A small network was shown many inputs. Here are its activations along a few directions, one row for each input.
In each table, some parts of the input vary, and every possible input appears once, in random order.
A made-up example of a description, with smaller parts first: ring(8) and (point or ring(9) or (values(3) and line(6))).
Shared parts are said once, and a part with two or three values counts as separate values.

Other details of the inputs vary at random and push rows far along three fixed directions, the same in every table; ignore that.

Table:
row 1: [ -8 -38  -2  -7 -21 -31 -40 -14  10 -26 -36 -35  29]
row 2: [-22   0   5  -6   0 -13   1  -1   8  16   8   8  -1]
row 3: [  6   2   1   0  -6  -1 -12   2   8 -14  -4  -8   1]
row 4: [-15 -19 -13 -33   4  30 -18  11  31  11   0  41 -18]
row 5: [-24  23  14  10 -12 -29 -14 -25   2  32  13  -4  -8]
row 6: [ -4  -6  -6 -14  13  25  13   8   4  10   9  27 -14]
row 7: [-35  24  26  20 -13 -45   1 -32   5  26  19   2 -15]
row 8: [-23  -5   3   2  -3 -10   6  -4   2  19  -2  -1  -4]
row 9: [ -6  -5  -9 -11  18  24  11  15  10  14   6  25  -7]
row 10: [-10  -1  12   2 -15 -56  -3 -28 -14   0   4 -23  13]
row 11: [ 42  23  -4  35  14  10  41  14 -48 -18   1 -30  19]
row 12: [ 28 -28  -8 -18 -14 -14 -22   1  -6 -42 -27 -25  30]
row 13: [ 34   2 -16  -7  11  43   2  19   2 -18   0  16  -5]
row 14: [ 45  28   5  29   4 -22  35  -8 -49 -21  15 -35  19]
row 15: [ 43  17  -4  29  15  17  31  19 -45 -22   0 -29  20]
row 16: [-34   0  14  -6 -14 -41  -7 -16   9  20   8  -5  -2]
row 17: [-42  -6  10  -9  -6 -19  -7 -16  21  26   9  22 -15]
row 18: [-40  20  25  19 -14 -35   2 -23   1  35  12  -5 -24]
row 19: [  9  39   8  23  18  14  49   2 -26  23  34  16 -21]
row 20: [ 35  -6 -13   8  17  26  26  26 -35 -17  -5 -17  23]
row 21: [ 22 -29 -18 -18   2  35 -38  10  30 -43 -31   5   7]
row 22: [ -8  35  10  31   6  -4  39  -1 -23  26  19  -3 -15]
row 23: [ -6  -7 -14 -22  12  36  -7  13  11  22   3  27  -8]
row 24: [ 14   1  12   9 -26 -47 -20 -20  -7 -28 -15 -42  22]
row 25: [ 29 -17 -14  -9   2  26 -26  15  14 -44 -22  -9  15]
row 26: [ -1  12  -5   2  16  31   7  12  14  11  11  25 -17]
row 27: [ -9 -35   3 -24 -29 -39 -49 -16  22 -26 -32 -24  20]
row 28: [ 11  19  -2   2   6  25  13  12  -1   8  16  21 -15]
row 29: [-13 -21  -9 -17   6  34  -2  16  16  11  -8  20 -17]
row 30: [-19 -21 -11 -24  10  31 -13  10  34  11  -4  38 -14]
Description of these inputs: values(2) and (point or line(4) or ring(10)).
Changing only the values(2) part turns row 21 into row 30. The same change can be made to row 14. Which row results?
> row 10

Table:
row 31: [ 59  10 -16  11  12  13  13  12 -23 -47 -12 -27  32]
row 32: [ -4  21  -7   0  19  32  39  16 -24  40  30  29 -15]
row 33: [  9  15   9  15  -3 -29  44  -2 -37   6   7 -21   9]
row 34: [-20  19  16   6 -10 -53   9 -16 -21  30  19 -18   5]
row 35: [ 56  -4  -9  12   3  14  17  12 -30 -53 -11 -24  18]
row 36: [-21  -1  12  25 -11 -25 -21 -12   8  -6 -14 -26   8]
row 37: [ -1  23  22  18 -20 -53  -7 -21 -10   0   9 -27  16]
row 38: [-24 -10  -1 -14   1  13  -9  -1  11  29  -1  22 -14]
row 39: [-3 26 -8  1 28 24 47 17 -8 36 29 32 -9]
row 40: [ -5   3  11  -1 -20 -39 -38 -18   6 -10  -8 -27   7]
row 41: [ 42 -32 -21 -16   6  29   8  23 -16 -50 -21  -8  20]
row 42: [ -2 -16  -7 -10  -1   9 -35  -7  33 -19 -11  14  -5]
row 43: [  7 -20  -9 -20  15  25   4  13   8 -16  -3  14   0]
row 44: [-10 -21  -5 -25  -7   5 -27   7  26   0  -7  12   8]
row 45: [ -6  19  19  24 -17 -41   7 -26 -14  11   6 -31  -5]
row 46: [-26 -38  -8 -29 -11  13 -37  -1  38   5 -21  11 -14]
row 47: [ 26  -5 -11  -3   6  40 -10  12   1 -14 -16   6  -4]
row 48: [-39 -37  -6 -13  -2  15 -39   9  40   2 -25  11  -1]
row 49: [ 13  26  -1  12  11  32  39  18 -10  11  14  20 -22]
row 50: [ -7 -16   4  -2  -7 -42 -13 -23   3  -7  -7 -13  18]
row 51: [-31  17  13   1   8   7   6  -6  23  26  24  35 -34]
row 52: [-11  22   3   7   0  11   3  -5  -3  26  19  17 -18]
Changing only one part turns row 44 into row 37. The same change can be made to row 38. Which row results?
> row 47
What is each input in this table made of?
> values(2) and (point or ring(10))

Table:
row 53: [-19   6  10   6  -2 -15  19  -5  -4  20   8   1 -13]
row 54: [ 10 -16 -20  -9   5  47  -9  19   7   1 -20  13   1]
row 55: [ 15  12  -7  -4   7  32  -4  13   5   1   5  12 -12]
row 56: [ -4 -14 -11  -9  13  36  -5  10  19  -2  -6  21 -15]
row 57: [ 47 -12 -15  -7   7  13  -1   4 -18 -39 -15 -19  22]
row 58: [-19   1   6  -8  -4 -26  -2  -9   2  23   9  -1   5]
row 59: [ 11  24  10  28   5 -22  30  -7 -21  -3   9 -20   8]
row 60: [-19 -19   8  -9 -27 -38 -53 -25  33 -21 -21 -10   8]
row 61: [ 38  -4  -7   6   5  -1  10   0 -29 -32  -6 -22  22]
row 62: [-16  21   8  13   7   7  18   2   7  21  20  25 -18]
row 63: [ -5  -9   5  -2  -8 -12   2  -3  -4  -4  -5  -6   1]
row 64: [-18  31  13  16  -2  -6   9  -5  -4  32  27  12 -20]
row 65: [-12 -17   4 -15 -22 -29 -50 -22  36 -19 -21  -6   6]
row 66: [ -2  -9  -9 -18   5  31   7  16   8   6   4  28 -15]
row 67: [ 12  -4 -13  -3  10  49 -11  22  15 -13 -10   9 -11]
row 68: [-24  -2   6   2   2 -20   6  -4   0  19   3  -5   4]
row 69: [-21  -6   5  -3   0 -14   1  -1   0  16   4   2   5]
row 70: [ 29   1   1  16   4 -12  17  -5 -33 -25  -3 -28  20]
row 71: [ -6 -12   0 -18 -11  -9 -12  -6  11   1  -6   3  -4]
row 72: [  9   7   2   7   3 -23  22   0 -29   3   9 -19  23]
row 73: [ -7  19   6  13   2  13   5   5  -2  15  14   9 -16]
What is each input in this table made of?
> point or (line(4) and line(5))

Table:
row 74: [  8 -18   4   2  -9  -1 -16  -3   8 -33 -31 -18   9]
row 75: [ -7  30  17  31   9 -18  42  -2 -17  18  26  -8  -6]
row 76: [  9   3  -2   8  14  21  32  15 -23   7  -5  -1   4]
row 77: [ 37  -7 -13   0  14  15  24  10 -29 -17   0  -4  25]
row 78: [ -1 -11   0  -3 -17 -30  -5  -4  -7  -4 -11 -20  17]
row 79: [ -1 -10  -8   5   7   6   7   4  -6   0 -15  -3   8]
row 80: [ -8  18   1  24  18 -15  39  -3 -24  25  19  -7   5]
row 81: [ 17 -18  -1 -12  -6  -7 -18 -13   9 -35 -15 -10  13]
row 82: [-27   2   9  17  -3 -32  -6 -22  16   4   2  -6  -4]
row 83: [-24  15  11  20  -8 -27 -10 -22   1  19  -3  -8  -4]
row 84: [ -6   1  14   8  -7 -31  -6 -16   0  -6   6  -1   2]
row 85: [-25   7  19  12 -16 -22 -17 -12   7  19   4 -14  -6]
row 86: [-24 -11  -2 -15   9  16  -6   7  15  24  11  37 -13]
row 87: [ 45  14  -9   3  13  22  17   5 -27 -18   5 -11  16]
row 88: [ 23 -10  -5 -12  -8  -7 -30  -4   4 -22 -20 -18   9]
row 89: [ 19 -10 -12  -8 -14   3 -30   5   7 -30 -20 -19  21]
row 90: [-18   2  -5  -5  -1  38 -10   3   8  24  11  27 -37]
row 91: [ -2   1  -2 -10   5  19   0  15  14  -9   4  18  -9]
row 92: [ 37  14  -7  11  17  27  17  17 -27  -9  12   4   9]
row 93: [ 15  35   1  11  11  -1  31  -6 -22  21  23   0  -5]
row 94: [ 26  21   3  10  12  -3  38   4 -22  -2  14  -2  -8]
row 95: [  3  28   9  20  -1 -13  39   3 -18  16  22   3  -9]
row 96: [-10   2   3  -5  -6 -14 -30  -6   8  -4   0  -3   3]
row 97: [-23  -5  11 -10  -9 -35  -6 -26   3  17   6  -2   5]
row 98: [-20  17  -1  -2  -4  17  -2   9  16  35  15  30 -24]
row 99: [ 42   8 -14   7   7  21  29  22 -20 -33  -1  -9  16]
row 100: [ -5 -12   3 -12 -13 -23  -6  -5   1   6  -9 -10   6]
row 101: [ -7 -15 -14 -28  12  39  -5  27  16   2  -1  27  -5]
row 102: [  7  -7  -2  -4  -8  -2 -28 -11   8 -10  -6   0  11]
row 103: [ 25  11  -5   1  11  -9  37  -3 -32   1   8 -15  16]
row 104: [-6 12 -5 16 12  8  1 -2  3 12  7  1 -4]
row 105: [-13 -25 -14 -19   3  42  -5  12   6   8  -4  24 -24]
row 106: [  3 -18 -16 -30  13  37  -4  20  17   8  -5  28 -14]
row 107: [-18 -18   7  -4  -9  -9 -11   2   6   7  -8 -11   4]
row 108: [-16 -10  -3 -12 -13 -16 -10  -1   8   3  -6  -3  10]
row 109: [ 22 -10  -4 -10 -15  -4 -28   0   5 -20 -21 -19  12]
row 110: [  8 -18  -5   6  -5  -3 -17  -6  10 -34 -30 -14  10]
row 111: [-11 -14 -13 -23  16  30  -7  21  13   5   4  29  -7]
row 112: [ 29  21   2  23   8  15  24   8 -33  -7  -6 -21  11]
row 113: [-21   8  12  11  -7 -18 -17 -10  12  14   4 -13   0]
row 114: [ 17 -20  -2  -5  -7  -7 -19 -11   9 -35 -15  -5  16]
row 115: [-30   4  19  13 -19 -35   0 -29  -6  11   9  -9 -23]
row 116: [ -8  -8   0  -4   6  37   0  20  22   2   0  21 -20]
row 117: [-13  10  13   1  -9 -37   3 -27   7   8   8  -4  -8]
row 118: [ 14 -17  -5 -10  -2  -4 -23   3   7 -43 -16 -10  13]
row 119: [-14   9  17   5 -16 -37   2 -17   6  11   5  -4 -11]
row 120: [-24 -12  -5 -11  12  27  -2  17  22  22   4  22 -11]
row 121: [-23  14   1 -10   3  21 -10  11  20  25  17  29 -20]
What is each input in this table made of?
> values(3) and (point or ring(5) or ring(10))
Changing only the values(3) part turns row 75 into row 113. The same change can be made to row 84. Which row results?
> row 92
Change only the values(3) part in row 105. List by row number the other rows that result.
> row 90, row 115
Change only the ring(5) part in row 112. List by row number the other rows that result.
> row 83, row 85, row 104, row 113
Change only the ring(10) part in row 93. List by row number the other rows that result.
> row 87, row 88, row 89, row 92, row 96, row 98, row 102, row 109, row 121

Table:
row 122: [  5 -14   3   7  -4  -7 -24  -1  10 -31 -17 -21  15]
row 123: [ 11  23   7  26   6  -2  30   8 -29  -6  10 -15   0]
row 124: [-10 -12  -1 -12   0  18 -27   0  38  -7  -9  27  -9]
row 125: [-13   3   2  -2   1  25  -4  14   6  20   8  14 -17]
row 126: [-23  10   7   3  -1  -2  -7  -2  30  15   8  16 -15]
row 127: [ 19  42   7  13  21  -1  43  -1 -37  24  31  -4  -8]
row 128: [ 18  -6   2   4 -11 -20 -17 -11  -1 -35 -18 -17  18]
row 129: [ -6 -15 -17  -8   7  39 -24  11  19   3 -15  16  -8]
row 130: [ -2 -28 -16 -23   8  41 -10  27  13 -11 -13  18  -2]
row 131: [  1 -13  -1  -8 -13 -29  -5  -4  -3 -14 -14 -23  19]
row 132: [  9  -1   5  -3 -18 -27 -22 -15  -8 -14 -13 -19  17]
row 133: [ -6  -1   8   1 -16 -16 -11  -5  16  -4  -8 -10  -6]
row 134: [-14  27   9  19  17  -7  52  10 -32  35  33   8  -5]
row 135: [ 18  -5   6  -1 -21 -32 -18 -20 -13 -19  -6 -31  14]
row 136: [-16   3  -1  12  13  23   2   1  17  13   1  17 -16]
row 137: [ 31  -3 -21   6  23  51  10  22 -10 -11  -9   1  10]
row 138: [ 31   6 -14  -5  19  42   9  21  -6  -7   3  17   8]
row 139: [-29  22  15  11   1 -18   7 -21  15  29  30  23 -23]
row 140: [  5   6   5   5  -7 -27 -12 -19  -4  -4   8 -13  12]
row 141: [ 36   3 -10   4  12  -4  33   5 -36 -20   9 -12  21]
row 142: [-43  -6   5  -2  -3 -11   3 -10  10  35   3  15 -17]
row 143: [ 16 -19 -11 -21   2  50 -17  18  26 -21 -17  28 -14]
row 144: [ 32  -2 -10  -6  13  22  36  14 -26  -7  11   4   3]
row 145: [ 28  17  -4  18  18  21  26  20 -30  -4  11 -12  16]
row 146: [ 12  -6  -4  -6 -11 -19 -27 -14   0 -21  -7 -15  14]
row 147: [ 16  37  11  24   6  -7  45  -1 -32   8  21   2  -5]
row 148: [  0 -29  -3  -6  -7  -7  -8  -5  -4 -10 -23 -19  11]
row 149: [ -4  -5   7 -10 -18 -13 -25 -12   8   3  -8  -2   0]
row 150: [-11  17   9   6 -15 -31  -4 -11  -4  15   5 -14   1]
row 151: [ 19  -3  -8  -5  -1  14  -5   1   3 -26  -2   5  -5]
row 152: [ 10 -12  -6   4 -10  -4 -20  -7  -9 -17 -24 -28  15]
row 153: [ -6 -15  -5 -19  -2   9   0  12  14   6  -6   9  -5]
row 154: [  9 -18  -2  10 -13 -11 -22 -12  -1 -35 -32 -32  12]
row 155: [ -5   1   2  -7  -8  -9 -22  -8   9   3  -4   6   3]
row 156: [-18   0   4   5   0   8 -12   5  16  -1   0  10 -12]
row 157: [-24   9   4  -1  -3   1  -8   0  29  14   6  20 -19]
row 158: [ 15 -23 -11 -14  -5 -12 -13   6   2 -29 -22 -20  27]
row 159: [ 15  10   0   8  -9 -26  -6  -4 -12 -11  -6 -29  21]
row 160: [ 29   6  -7   2  14   3  35  12 -32  -9   5  -1  19]
row 161: [-15 -22  -5 -23   3   9 -19   2  27   2  -7  25   2]
row 162: [ 15  10   7   7 -16 -28   0  -6 -15  -4  -3 -33  14]
row 163: [-24  -3   4  -7   0 -17   1  -3  16  20   7   8   1]
row 164: [-19   5   8  -2  -9 -36  10 -20  -7  18  18   2  -6]
row 165: [ -8   7  10   8 -12 -34 -11 -25   5  -8   7  -5  -3]
row 166: [-28   7  13   6 -16 -26 -19 -11   0  17   3 -12  -3]
row 167: [  7  -8  -9   9   7  22  -4   5   5 -16 -16   0  -2]
row 168: [ 22 -26  -4 -16  -9  -9  -8  -1  -8 -28 -23 -17  22]
row 169: [-34   5  12  -7  -8 -26   8 -13   4  33  13  19 -11]
row 170: [ 6  9 -8  3 14 34  7 23 -8  6  8 11 -3]
row 171: [ 25   5  -6   3  17   1  34   4 -25  -6  17  -2  15]
row 172: [ 12   4   3   9 -14 -23  -6  -6  -2 -25 -13 -27  11]
row 173: [ -9   9   0  -6  -7  -3 -10 -10   5  14  14  13 -13]
row 174: [  9 -13 -19  -3  22  39  20  21  -8   0  -7  13   2]
row 175: [-34 -24  -6 -14   7  16 -16  -1  30  20  -8  23  -9]
row 176: [-20   2  10  10 -13 -16 -10 -17  -2  22  -4 -13  -7]
row 177: [ -4  -1  -7   4  13  52  12  17  12  13  -1  27 -30]
row 178: [ 14 -12 -13  -5  23  38  18  29  -7  -8   1   9  10]
row 179: [-15   5  17  14 -11 -16  -2  -4   0   3   1 -11  -9]
row 180: [ 15  40   6  25  12  -9  41   5 -29  22  27 -11   9]
row 181: [-25  23  17   0   7 -15   5 -18  13  26  20  15 -30]
row 182: [-35  -4  11  -4  -3  -7   6   3   5  30  11  11 -16]
row 183: [-17   3   9  -4 -10  -3  -8 -13  20  10  12  19 -26]
row 184: [ 10 -25 -17 -36  18  33 -10  14  16 -13 -11  17  -6]
What is each input in this table made of?
> values(3) and (point or (line(4) and line(5)))
Changing only the values(3) part turns row 178 into row 145. The same change can be made to row 134. Which row results?
> row 170
Changing only the values(3) part turns row 160 into row 128. The same change can be made to row 148. Which row results?
> row 177
Change only the values(3) part in row 133. List by row number the other rows that result.
> row 153, row 162
Change only the line(4) part in row 137. List by row number the other rows that result.
> row 129, row 152, row 176
Change only the values(3) part in row 138. List by row number the other rows that result.
> row 124, row 161
